A small network was shown many inputs. Here are its activations along a few directions, one row for each input.
Each table varies a few parts of the input and shows all the possible inputs, shuffled.
A made-up example of a description, with smaller parts first: one of 3 separate values, together with either a single point or one of 9 places along a line or (one of 4 places along a line, together with one of 8 places around a ring).
Shared parts are said once, and a part with two or three values counts as separate values.
(in the rows, 128 means zero)

Other details of the inputs vary at random and push rows far along two fixed directions, the same in every table; ignore that.
These rows show it; all are for the same input, with only those details redrawn:
[140 138 138 122 121 114 121 130 121 149 133]
[134 133 129 128 126 129 130 129 123 140 134]
[138 137 137 129 132 138 123 127 121 141 134]
[137 135 133 125 124 124 126 129 122 143 134]
[136 134 133 128 128 131 125 128 122 141 134]
[119 117 100 118 103 100 158 137 134 132 130]
[139 137 136 128 129 132 123 128 121 143 134]
[116 115 102 138 135 160 155 127 132 115 136]

Rows:
row 1: [136 153 150 147 130 147 100 125 128 139 131]
row 2: [136 135 129 129 136 132 123 121 120 116 129]
row 3: [138 141 135 131 116 117 124 131 133 139 136]
row 4: [115 129 103 129 105 109 146 133 139 136 123]
row 5: [124 113 132 114 139 125 126 137 142 136 131]
row 6: [128 125 114 118 107  99 144 135 129 140 131]
row 7: [149 141 137 121 138 126 112 116 115 140 127]
row 8: [138 140 143 136 127 131 119 126 126 136 138]
row 9: [125 125 119 142 149 173 142 130 124 116 135]
row 10: [115 116  98 118  96  91 159 138 137 128 132]
row 11: [125 128 123 131 126 132 137 134 125 125 136]
row 12: [137 139 128 126 124 125 131 133 129 143 130]
row 13: [134 138 126 130 123 131 131 131 132 137 134]
row 14: [125 106 107 103 119 101 146 140 152 144 117]
row 15: [138 147 126 127 130 121 114 117 127 138 116]
row 16: [127 121 131 115 140 135 124 133 151 141 130]
row 17: [136 151 138 133 124 129 107 116 130 128 121]
row 18: [144 123 149 115 149 136 110 130 134 154 122]
row 19: [ 94 102  95 149 144 181 167 127 119  94 126]
row 20: [132 115 151 118 140 125 114 132 148 148 132]
row 21: [143 136 138 121 138 125 119 121 109 132 124]
row 22: [132 138 146 130 144 137 111 116 100 123 118]
row 23: [141 141 153 133 144 147 116 129 109 139 132]
row 24: [122 136 151 139 121 128 110 129 108 125 129]
row 25: [131 112 158 119 146 130 114 137 137 142 129]
row 26: [105 114 109 121  96  89 147 125 120 101 116]
row 27: [107  97 103 115 108  97 147 140 170 142 117]
row 28: [134 132 132 125 130 118 126 122 116 117 127]
row 29: [119 134 121 142 110 134 129 128 139 124 130]
row 30: [ 82  80 100 163 196 250 165 124 140  73 130]
row 31: [131 119 150 109 136 116 116 137 133 145 129]
row 32: [136 114 136 114 148 137 121 136 133 143 122]
row 33: [145 147 140 130 126 126 109 120 129 125 130]
row 34: [129 118 137 112 135 121 119 132 145 145 131]
row 35: [141 135 116 120 129 116 130 122 127 134 123]
row 36: [133 137 110 122 123 116 128 119 130 138 114]
row 37: [126 135 141 127 129 118 120 116 107 117 117]
row 38: [143 151 152 135 121 125 105 132 128 141 137]
row 39: [118 122 107 129  94 104 149 137 144 119 136]
row 40: [131 137 140 129 108 111 119 136 124 128 137]
row 41: [134 143 123 128 122 115 119 116 132 131 118]
row 42: [131 121 179 132 165 154  93 131 122 145 124]
row 43: [136 139 145 135 138 142 114 119 115 111 129]
row 44: [139 140 137 134 131 134 111 116 124 119 132]
row 45: [121 121 104 121 107  95 144 132 130 106 126]
row 46: [102 102  89 110 105  94 156 140 166 137 116]
row 47: [142 143 142 144 153 163 103 114 120 115 135]
row 48: [134 135 115 126 125 118 134 121 135 119 126]
row 49: [ 97 100  79 138 114 133 181 138 142  92 136]
row 50: [114 126 131 134 126 133 133 130 110 122 125]
row 51: [141 119 153 110 145 124 112 136 125 151 120]
row 52: [145 148 137 132 132 128 107 121 128 126 129]
row 53: [116 128 140 141 125 132 127 125 112 121 128]
row 54: [120 120 105 122 105 100 144 131 131 104 127]
row 55: [127 125 117 124 133 125 139 125 117 113 124]
row 56: [122 121 114 125 114 103 141 128 123 107 125]
row 57: [132 148 137 136 118 122 115 126 131 145 127]
row 58: [140 141 123 123 131 123 123 120 128 129 126]
row 59: [126 111 144 115 143 125 117 135 118 145 112]
row 60: [143 137 130 120 137 126 121 123 115 131 126]
row 61: [127 108 143 121 146 135 122 137 146 136 131]
row 62: [110  99  89 114 121 122 156 135 159 137 110]
row 63: [121 118  98 117 104  86 153 125 135 115 125]
row 64: [113 118 117 123  90  90 149 140 130 116 133]
row 65: [139 145 151 135 118 128 109 129 124 135 139]
row 66: [140 137 128 129 143 140 119 117 120 125 129]
row 67: [131 141 127 143 139 162 125 123 130 141 125]
row 68: [130 116 144 122 146 142 120 133 155 143 131]
row 69: [117 131 102 128 107 106 138 123 140 116 118]
row 70: [104 118 127 151 128 162 135 127 118  97 131]
row 71: [128 132 133 136 118 126 124 135 125 122 138]
row 72: [124 128 135 136 117 125 126 134 121 120 137]
row 73: [135 134 125 125 138 132 124 122 118 120 128]
row 74: [123 134 141 132 129 125 115 119 107 111 118]
row 75: [128 127 127 120 127 111 124 120 103 127 115]
row 76: [134 138 150 140 137 143 120 128 116 126 136]
row 77: [101 103  96 167 172 234 167 124 129  76 141]
row 78: [138 143 147 132 114 115 110 131 124 138 138]
- What is each input in this table made of? => one of 6 places along a line, together with either one of 3 separate values or (one of 2 separate values, together with one of 5 places along a line)
- Changing only the place on the line of 6 turns row 26 into row 17. The same change can be made to row 74. Which row results? => row 69
- Changing only the place on the line of 6 turns row 18 into row 62. The same change can be made to row 34. Which row results? => row 46
- Change only the choice among 3 separate values in row 5. List by row number the other rows that result. => row 32, row 61
- Start at row 1 and move only the place on the line of 6, one step at a time. The first step leads to row 38. Which rows follow, in order? => row 78, row 71, row 72, row 24
- Change only the place on the line of 5 in row 21. List by row number the other rows that result. => row 28, row 43, row 55, row 56
- Change only the choice among 2 separate values in row 44. List by row number the other rows that result. => row 65

Rows:
row 79: [138 141 147 102 105  72 114 140 118 169 125]
row 80: [126 130 152 156 165 200 116 117 108 100 140]
row 81: [114 128  96 143 110 138 150 123 136  97 130]
row 82: [122 126  89 125 125 135 154 126 147 122 128]
row 83: [147 133 140  92 117  63 116 130 116 162 118]
row 84: [132 130 132 144 158 175 124 112 110  98 121]
row 85: [104  90 118 117 142 137 139 144 166 138 119]
row 86: [151 158 158 161 174 214  97 118 129 135 150]
row 87: [146 146 161 164 180 216 101 117 121 134 140]
row 88: [176 182 233 145 176 175  35 109  77 157 135]
row 89: [138 146 150 165 176 215 104  99 111 100 130]
row 90: [158 175 175 144 130 137  78 118 112 139 138]
row 91: [117 129  93 138 113 135 149 119 136  95 127]
row 92: [136 140 148 107 103  63 111 127 103 143 119]
row 93: [115 118 110 134 128 138 145 122 119  99 124]
row 94: [134 138 154 110  90  57 112 137 109 143 130]
row 95: [115 117 101 135 125 138 150 132 138 125 129]
row 96: [118 109 118 126 128 138 150 140 131 127 136]
row 97: [108 122 108 145 114 128 150 125 130  99 133]
row 98: [107 119 116 146 127 142 146 133 121  98 136]
row 99: [123 110  97 119 141 138 154 129 131 117 119]
row 100: [108 119 109 146 111 128 148 125 130  99 136]
row 101: [146 150 134 110  90  66 119 138 138 164 133]
row 102: [178 184 190 136 149 145  58 122 115 180 133]
row 103: [138 140 150 105 101  71 119 148 121 165 130]
row 104: [102 110  96 134 108 119 155 133 123 100 124]
row 105: [113 108 108 128 124 134 156 138 134 124 134]
row 106: [129 125  91 126 131 139 150 123 147 119 124]
row 107: [155 145 180 125 147 133  91 131 108 163 134]
row 108: [107 116 114 139 119 133 150 131 121 100 133]
row 109: [ 98  82 110 114 128 121 155 147 173 133 123]
row 110: [146 134 146  95 109  70 113 135 116 166 119]
row 111: [120 122 121 151 150 188 142 124 135 114 140]
row 112: [122 101 139  88  94  44 122 155 163 172 122]
row 113: [114 117  90 133 118 118 153 116 128  93 116]
row 114: [121 114  90 123 131 128 153 124 139 119 121]
row 115: [145 158 162 128 107  98  94 123 108 143 124]
row 116: [145 140 147 101 105  58 105 125 103 140 113]
row 117: [109  93 116 110 147 134 143 138 167 135 118]
row 118: [122 127  87 133 114 124 147 118 136  95 121]
row 119: [116 129 107 148 110 142 144 125 137  97 140]
row 120: [127 125 117 136 149 168 139 116 133 124 129]
row 121: [121 111 106 123 134 141 150 128 131 123 126]
row 122: [114 107 108 127 132 135 153 137 129 125 129]
row 123: [138 114 148  85 125  68 106 140 154 171 112]
- Changing only one part turns row 103 into row 121. The same change can be made to row 98. Which row results? => row 93
- What is each input in this table made of? => one of 5 places along a line, together with either a single point or (one of 2 separate values, together with one of 4 places along a line)
- Change only the place on the line of 5 in row 96. List by row number the other rows that result. => row 83, row 107, row 110, row 122
- Change only the choice among 2 separate values in row 102. List by row number the other rows that result. => row 81

Rows:
row 124: [154 165 174 134 127 117  83 117  94 138 129]
row 125: [110 114  85 132 104 120 165 134 150 116 133]
row 126: [119 108 106 103 113  90 147 138 145 142 118]
row 127: [127 126 145 152 169 200 116 121 123 112 135]
row 128: [137 134 137 143 160 181 115 120 134 129 133]
row 129: [129 133 136  98  73  32 127 144 128 155 125]
row 130: [153 155 159 120 119 102  95 128 126 163 131]
row 131: [118 130  91 134 106 112 156 119 110  91 125]
row 132: [ 89  95  72 137 103 130 186 139 146  91 133]
row 133: [182 201 210 146 155 152  44 104  83 155 132]
row 134: [121 110 104  93  91  52 150 142 148 149 117]
row 135: [106  94 109 136 155 173 154 129 136 103 126]
row 136: [140 133 137 116 129 115 116 131 136 150 125]
row 137: [133 125 150 113 131 107 114 132 124 145 124]
row 138: [102  97 106 163 185 238 153 122 137  81 134]
- What is each input in this table made of? => either one of 3 separate values or (one of 2 separate values, together with one of 6 places along a line)
